Each row below holds a small network's activations on one input, seen along a few directions.
Each table varies a few parts of the input and shows all the possible inputs, shuffled.
Descriptions start from the smaller parts, as in this example, which fits no table here: one of 6 places along a line, together with either a single point or one of 9 places along a line or (one of 2 separate values, together with one of 5 places around a ring).
Shared parts are said once, and a part with two or three values counts as separate values.
In the rows, zero is written as 128.

Other details of the inputs shift rows strongly along two fixed directions, in all tables alike. That doesn't count.

A family of inputs:
row 1: [145 112 129  99 108  94 121 115 131 141 217]
row 2: [164 109  96 121 122 158  94 140 182 111 160]
row 3: [147  89 117 158 163 178 106 175 152 129  63]
row 4: [ 70 164  84 113 135 101 179  94  68 128 103]
row 5: [135 103 100  78  97 117 143  97 165 142 185]
row 6: [146 100 160 170 172 179  84 143 147 119  84]
row 7: [157 126 114 170 167 157  82 172 156 138  73]
row 8: [ 72 165 130 131 143 105 165  84  46 129 133]
row 9: [103 153 104 159 178 116 135 115 113 125  67]
row 10: [154 117 155 179 155 174  81 155 135  89  89]
row 11: [102 155 118 146 161 116 117 132  91 139  61]
row 12: [138 122 126  74 111  96 124 116 152 127 201]
row 13: [ 80 160 125 105 126  73 176 121  55 137  94]
row 14: [ 85 115 120 123  72  73 139 146 192 135 203]
row 15: [140 102 122  70  63 109 129 116 141 147 171]
row 16: [134 105 114  65  80 117 125 115 144 156 179]
row 17: [134 117 101  80 109 119 145 112 155 107 204]
row 18: [140 106 103 106 106 117 141 110 134 120 221]
row 19: [160 113 159 181 166 148  79 158 143 101  85]
row 20: [102 130 163 159 155 135 140 107  90 118  68]
row 21: [175 102 158 122  97 152 108 140 182 123 146]
row 22: [151 111 147 164 140 172  78 144 155 124  59]
row 23: [ 77 182 109 119 152  84 175  86  85 149 110]
row 24: [ 74 149 133 136 149 106 190  76  66 158 124]
row 25: [ 72 172 135 111 129  99 173  87  64 107 109]
row 26: [149 125 118 162 162 186  97 189 142 123  80]
row 27: [113 170 129 159 123 136 135 133  85 124  57]
row 28: [174  87 115 147 141 130  98 145 168 123 178]
row 29: [ 83 158 141 109 104  99 197 110  62 152  85]
row 30: [ 67 182 114 108 135 107 160  82  67 130 110]
row 31: [148 104 130 158 161 184 104 179 151 144  68]
row 32: [146 120 127 153 155 183  79 188 131 116  76]
row 33: [ 73 178 118 110 145  80 158  84  75 142 106]
row 34: [143 119 104  74 104  99 145 149 146 152 195]
row 35: [ 98 137 156 146 152 135 139 110 100 118  58]
row 36: [168 100 121 105 121 134  87 180 162 135 153]
row 37: [ 72 172 126 127 156 109 187  85  68 123 131]
row 38: [174 123 161 204 151 149  87 161 137 121  90]
row 39: [100 129 142 138 138 136 143 141  84 136  48]
row 40: [ 84 178 128 113 105 101 190 120  53 131  98]
row 41: [160  84 130  98 109 159  96 168 164 144 144]
row 42: [133  96 113  76 109 117 152 101 165 128 192]
row 43: [118 159 140 155 140 113 146 155  87 133  56]
row 44: [179 101 137 120  77 149 100 151 172 144 133]
row 45: [ 77 142 150 132 126  95 178  76  53 142 111]
row 46: [139 130  93  78  87 122 134 127 145 142 196]
row 47: [ 78  99 129 116  61  98 149 133 194 143 194]
row 48: [177 109 145 123  86 152  99 136 183 137 140]
row 49: [ 71 152 138 123 155 107 194  75  77 144 118]
row 50: [ 91 121 135 211 130 161  90 187 188 105  87]
row 51: [183 112 148 150  96 153  98 149 152 116 174]
row 52: [ 98 172 114 156 165 149 135 116 104 127  76]
row 53: [136 118 113  78  95 123 141 101 165 156 189]
row 54: [140 112 104  83 120  93 143 114 163 119 200]
row 55: [104 138 124 169 193 116 145 116 102 111  85]
row 56: [109 150 133 182 185 121 138 121  90 139  94]
row 57: [ 88 156 157 142 117  97 190  78  58 148 111]
row 58: [141 123 109  74  63 111 122 126 131 126 183]
row 59: [145 114 133 101  81 113 127 114 120 119 212]
row 60: [168 101 125 107  93 153  93 179 151 114 148]
row 61: [152  86 133 192 174 175  98 142 147 125  89]
row 62: [157 120 142 185 190 159  91 158 156 118  97]
row 63: [163 110 175 184 145 173 101 147 150 116  76]
row 64: [141 127 118  82 118  99 141 118 162 134 205]
row 65: [149 110 123 164 155 181  91 159 158 146  64]
row 66: [167 133 158 179 153 150  90 162 158 107  74]
row 67: [149  97 155 183 166 178  80 145 136 133  90]
row 68: [151 109 136 103  92  86 125 117 128 132 209]
row 69: [148  96 109 164 157 175  93 155 158 131  60]
row 70: [132 113 122  69  88 120 125 100 154 149 185]
row 71: [152 131 135 168 140 175  71 154 145 103  72]
row 72: [171  96  91 120 124 128  93 158 180 130 149]
row 73: [142 121 116 105 105 124 139 114 133 135 225]
row 74: [ 84 193 129 123 108 101 177  85  69 127 102]
row 75: [135 119 130  84 104 121 127 111 135 115 215]
row 76: [ 75 163 138 121 160  79 168  85  65 129 123]
row 77: [130 106 135  67 100 120 133 104 154 135 192]
row 78: [162  96 135 115 130 162 108 138 190 132 158]
row 79: [164  74 129 128 136 155 111 131 181 118 164]
row 80: [135 131 114  80 107 126 142 116 155 121 208]
row 81: [106 153 147 153 163 112 129 122  98 109  66]
row 82: [ 69 157  91 106 141 104 192 114  62 126 106]
row 83: [157 140 128  91  74  89 132 116 155 138 185]
row 84: [154 105 108 164 175 154  97 187 150 120  72]
row 85: [149 137 137  86  74 116 142 117 146 112 196]
row 86: [120 165 133 161 134 110 134 135  93 136  53]
row 87: [175 103 121 116  98 124  78 162 165 129 141]
row 88: [164 131 162 188 146 176  94 157 140  95  88]
row 89: [ 65 175 127 106 146 107 169  85  67 116 117]
row 90: [ 92 174 152 136 134  74 185  89  67 126 114]
row 91: [163 111 110 109 104 157  76 157 161 125 154]
row 92: [137 109 108  92 113 118 146 109 146 107 215]
row 93: [108 160 134 155 152 111 121 118  98 123  60]
Each input here is: one of 3 separate values, together with either a single point or (one of 5 places along a line, together with one of 6 places along a line).
The inputs of row 65 and row 7 match in every part but the choice among 3 separate values. If row 70 is changed in the same way as row 65 into row 7, which row does it become?
Answer: row 33
The inputs of row 42 and row 54 match in every part but the choice among 3 separate values. If row 3 is changed in the same way as row 42 into row 54, which row does it become?
Answer: row 84
A walk changes only the place on the line of 6. It starts at row 56 and steps to row 62. List the rest of the walk in order.
Answer: row 64, row 23, row 7, row 34

A family of inputs:
row 94: [ 75 153  67  45  72  63 184 119 118 158 168]
row 95: [139 129 128  49   7  84 140 124 160 136 235]
row 96: [166  82 145 217 211 230  57 165 183 108  67]
row 97: [ 13 188  87 163 220  87 200  87  54 125  63]
row 98: [142  99 109  28  28 115 145 119 158 165 226]
row 99: [ 96 146 119  25  62  69 179  91  93 149 166]
row 100: [ 48 200 134 166 209  87 208  66  16 129  66]
row 101: [196  99 113  77  58 126  97 169 152 127 185]
row 102: [ 80 152 141 163 212 129 147  88  74 109  63]
row 103: [167  99 112  71  63 146 121 143 168 136 162]
row 104: [168  92 142  97  41 112 110 154 189 142 181]
row 105: [213  79 124 145 142 168  58 165 184 100 199]
row 106: [173 110 164 241 190 203  44 173 189  81  76]
row 107: [163  98 138 210 213 215  76 154 162  96  59]
row 108: [160 135 155 200 149 198  54 202 135 111  14]
row 109: [ 35 199 142 170 194  99 189  67  17 113  75]
row 110: [185 129 148 192 158 193  67 208 151 125  16]
row 111: [102 147 112  73 122  63 179  51 101 142 215]
row 112: [ 90 181 126 144 147 110 146 110  61 151  14]
row 113: [ 45 162 141 138 142  56 214  50  66 130 143]
row 114: [170  83 133  86  59 123 110 164 176 153 176]
row 115: [190  53 138 116 115 139  90 148 209 129 244]
Describe the family of inputs behind these rows.
Answer: one of 2 separate values, together with either a single point or one of 10 places around a ring
The inputs of row 94 and row 97 match in every part but the choice among 2 separate values. If row 114 is changed in the same way as row 94 into row 97, which row does it become?
Answer: row 115
Which other rows does row 98 become when the choice among 2 separate values takes its other values? List them by row number.
Answer: row 96

A family of inputs:
row 116: [168  59 129 105  90 163  78 180 199 134 133]
row 117: [173  85 165 155  99 143  88 170 214 123 167]
row 118: [105 132 112  99 117 101 158  82 121 103 207]
row 119: [119 127 141 195 204 148 137 126 101 126  86]
row 120: [102 132 129 148 126 125 136 162 141 144  65]
row 121: [ 92 159 109 182 139 125 119 164 132 131  38]
row 122: [114 129 102 164 196 153 136 152 106 144  57]
row 123: [171 104 142 169  94 134  76 169 216 113 173]
row 124: [152 146 166 119  96 111 112 129  89 116 163]
row 125: [ 97 152  90  39 127  83 173  92 118 139 176]
row 126: [101 134  77  87 123 117 148 114 122 118 151]
row 127: [129 142 139 159 135 188 104 142 121 144  24]
row 128: [108 133  97 142 165 162 132 149 115 126  96]
row 129: [ 74 176 167 139 118 118 181  58  56 142  89]
row 130: [173  87  89 107 137 140  78 145 184 147 160]
row 131: [125 141 139 124 172 122 132 101 133 109 143]
row 132: [228  96 165 137  94 154  82 149 169 104 162]
row 133: [113 103 175 190 157 156 107 136 122 115  54]
row 134: [138 150 114  54  67  79 181 101  82 141 154]
row 135: [ 98 184 130 114 121 104 143 134  34 135  69]
row 136: [142 106 118  94 120  89 131  80 145 140 228]
row 137: [ 93 137 121  96 118 100 185  81  97 123 220]
Describe the family of inputs behind these rows.
Answer: one of 2 separate values, together with either one of 5 places around a ring or one of 6 places along a line
The inputs of row 136 and row 130 match in every part but the choice among 2 separate values. If row 132 is changed in the same way as row 136 into row 130, which row does it become?
Answer: row 134
Which other rows does row 137 become when the choice among 2 separate values takes its other values? List them by row number.
Answer: row 128
